Each row below holds a small network's activations on one input, seen along a few directions.
In each table, some parts of the input vary, and every possible input appears once, in random order.
A made-up example of a description, with smaller parts first: one of 5 places around a ring, together with either a single point or one of 11 places around a ring or (one of 3 separate values, together with one of 4 places along a line).
Shared parts are said once, and a part with two or three values counts as separate values.
(in the rows, 128 means zero)

Other details of the inputs vary at random and push rows far along two fixed directions, the same in every table; ignore that.

A family of inputs:
x1:  77 109 120 131 198  98 117 117  99  80 176 127 116
x2:  86 116 141 147 171 105 146 117 149  82 157 160 150
x3:  95 165 173 142 148 123 155 108 196 156 146 159 156
x4:  70 102 124 137 200 111  97 126  73  59 181 119 115
x5:  69 156 147 157 153  77 171 103 223 113 151 174 154
x6:  89 120 147 142 171 107 140 127 135  78 155 149 146
x7: 133 150 173 142 102 118 141 117 180 181 112 147 144
x8: 151 132 119 126 103 125 149 144 160 151  97 133 146
x9: 164 108 106 116 122 148 110 161  70 122 111  96 112
x10: 121 114 147 124 182 137  95  95  85 111 162 108 124
x11: 141 109 109  99 116 147 111 140  73 118 119 101 106
x12: 161 154 151 123 109 141 120 132 162 175 117 143 127
x13: 164 129 117 138  89 133 154 142 155 158  90 130 132
x14: 149 136 114 117  78 137 151 123 155 151 102 137 131
x15: 137 131 111 143  99 126 123 134 146 140 112 122 126
x16: 146 109  99 119 131 137  92 150  68 121 122  85  98
x17: 149 159 138 129 128 140 121 114 123 157 133 135 140
x18: 150 110  99  97 109 150 118 137  76 131 111 100 103
x19: 155 138 118 123  56 145 144 131 158 153  93 131 128
x20: 153 112 107 106  95 156 106 143  73 122 114 104 106
Each input here is: either one of 5 separate values or (one of 3 separate values, together with one of 5 places around a ring).
- Which other rows does x20 become when the choice among 3 separate values takes its other values? List them by row number. => x4, x6

A family of inputs:
x21: 118 150 154 160 117  99 159 150 197 134 112 156 164
x22: 116 102 117  99 148 144  91 134  43  76 148  98 107
x23: 216 113  95 111  37 168 131 151 106 185  77 105 116
x24: 130 169 124 143  58 104 165 121 232 179  92 139 146
x25:  89 144 159 130 137 117 161 118 158  94 136 163 160
x26: 160 135 104  99  93 159 138 139 124 146  82 120 119
x27: 115 135 139 126 106 113 128 120 160 116 133 141 137
x28: 151  86 105 141 123 154  97 139  49 113 128  89  99
x29: 153 124 105 114 100 138 139 125 126 142 114 120 108
x30: 182 129 102 133  44 146 108 149 136 174  81  96 120
x31: 189 135 107 132  63 145 104 177 126 166  69  88 122
x32: 150 181 179 144 151 118 148  83 204 186 127 149 179
x33: 129 187 174 146 140 143 115  96 176 170 159 158 143
x34: 109 126 111 114 130 115 121 117 103 116 136 128 117
x35: 128 135 129 153 103 117 166 120 206 150 119 156 154
x36: 101 132 203 120 177 131 101  99 124 165 162 135 122
x37:  36 138 145 115 199  93 148  99 132  62 176 161 143
x38: 105 129 114 141 138 106 150 116 161 130 135 142 127
x39: 127  99 100 125 180 121 110 153  76  99 147 107  98
x40:  46 121 168 148 197  93 152  93 149  51 189 180 150
x41: 136  88 107  99 155 161 113 136  43  95 137 112 111
x42: 121 102  97 122 162 123  89 154  50 104 138  88  99
x43: 135  84 107 131 185 135 109 155  64  91 149 113 103
- What is each input in this table made of? => either one of 3 separate values or (one of 4 places along a line, together with one of 5 places around a ring)
- Which other rows does x34 become when the place on the line of 4 takes its other values? List them by row number. => x24, x37, x42

A family of inputs:
x44: 126 104 102  96 146 155  96 120  34 107 151  92  92
x45: 205 120  88 103  52 167  88 168  78 190  76  72  90
x46: 125 139 171 152 175 126 127 110 144 148 156 148 149
x47: 117 135 139 117 122 134 168 109 162 108 126 166 145
x48: 156 155 111 130  91 116 143 144 181 167  89 121 135
x49: 144 157 140 121  67 131 127 129 169 161  98 127 136
x50: 146 104 132 124 175 151  65 114  41 144 166  85  91
x51:  98 135 110 154 120  94 137 127 174 115 131 134 134
x52: 116 120 119 162 120  99 151 142 167 110 121 141 144
x53: 125  95  98  93 141 154 102 113  34  95 149 106  86
x54: 116 144 158 134 127 124 147 126 162 117 127 155 157
x55: 109 144 146 139 144 114 147 137 165 121 131 158 150
x56:  52  98 143 146 240  79 140 120 118  49 183 154 141
x57: 158 142 135 119  71 147 156 132 162 159  88 133 144
- What is each input in this table made of? => one of 2 separate values, together with either a single point or one of 6 places along a line
- Which other rows does x50 become when the choice among 2 separate values takes its other values? List them by row number. => x46

A family of inputs:
x58: 157  86 113 102 173 158 103 127  25 110 148  97 101
x59:  71 153 171 114 185 113 159 109 169 100 156 176 154
x60:  69 139 160 146 232  86 137 124 151  78 175 153 150
x61:  74 106 116 139 207 113 110  96  97  85 191 131 107
x62:  81 160 186 134 127 114 151 107 196 116 145 179 155
x63: 101 130 169 142 142 117 140  96 164 114 146 161 151
x64: 210 161  94 127  21 143 111 162 155 220  57  74 113
x65: 161 175 146 150  87 119 182 126 242 194  83 173 171
x66: 119  80 124 144 181 138  86 121  38  89 182 117 106
x67:  94 132 134 143  81  77 203 150 244 137  87 173 152
x68: 128 103 100  84 142 156  76 126  25 114 151  87  82
x69: 186 119 117 137  82 153  83 167  84 165  95  76 119
x70: 147 117  66 122  83 142 139 155  95  77  97 108 125
x71: 196 130  96 106  51 163 115 127 109 192  81  87 106
- What is each input in this table made of? => either one of 2 separate values or (one of 3 separate values, together with one of 4 places along a line)
- Which other rows belong to the same alternative as x70? List them by row number. => x67
- Which other rows does x68 become when the choice among 3 separate values takes its other values? List them by row number. => x59, x62
- Which other rows does x61 become when the choice among 3 separate values takes its other values? List them by row number. => x65, x66
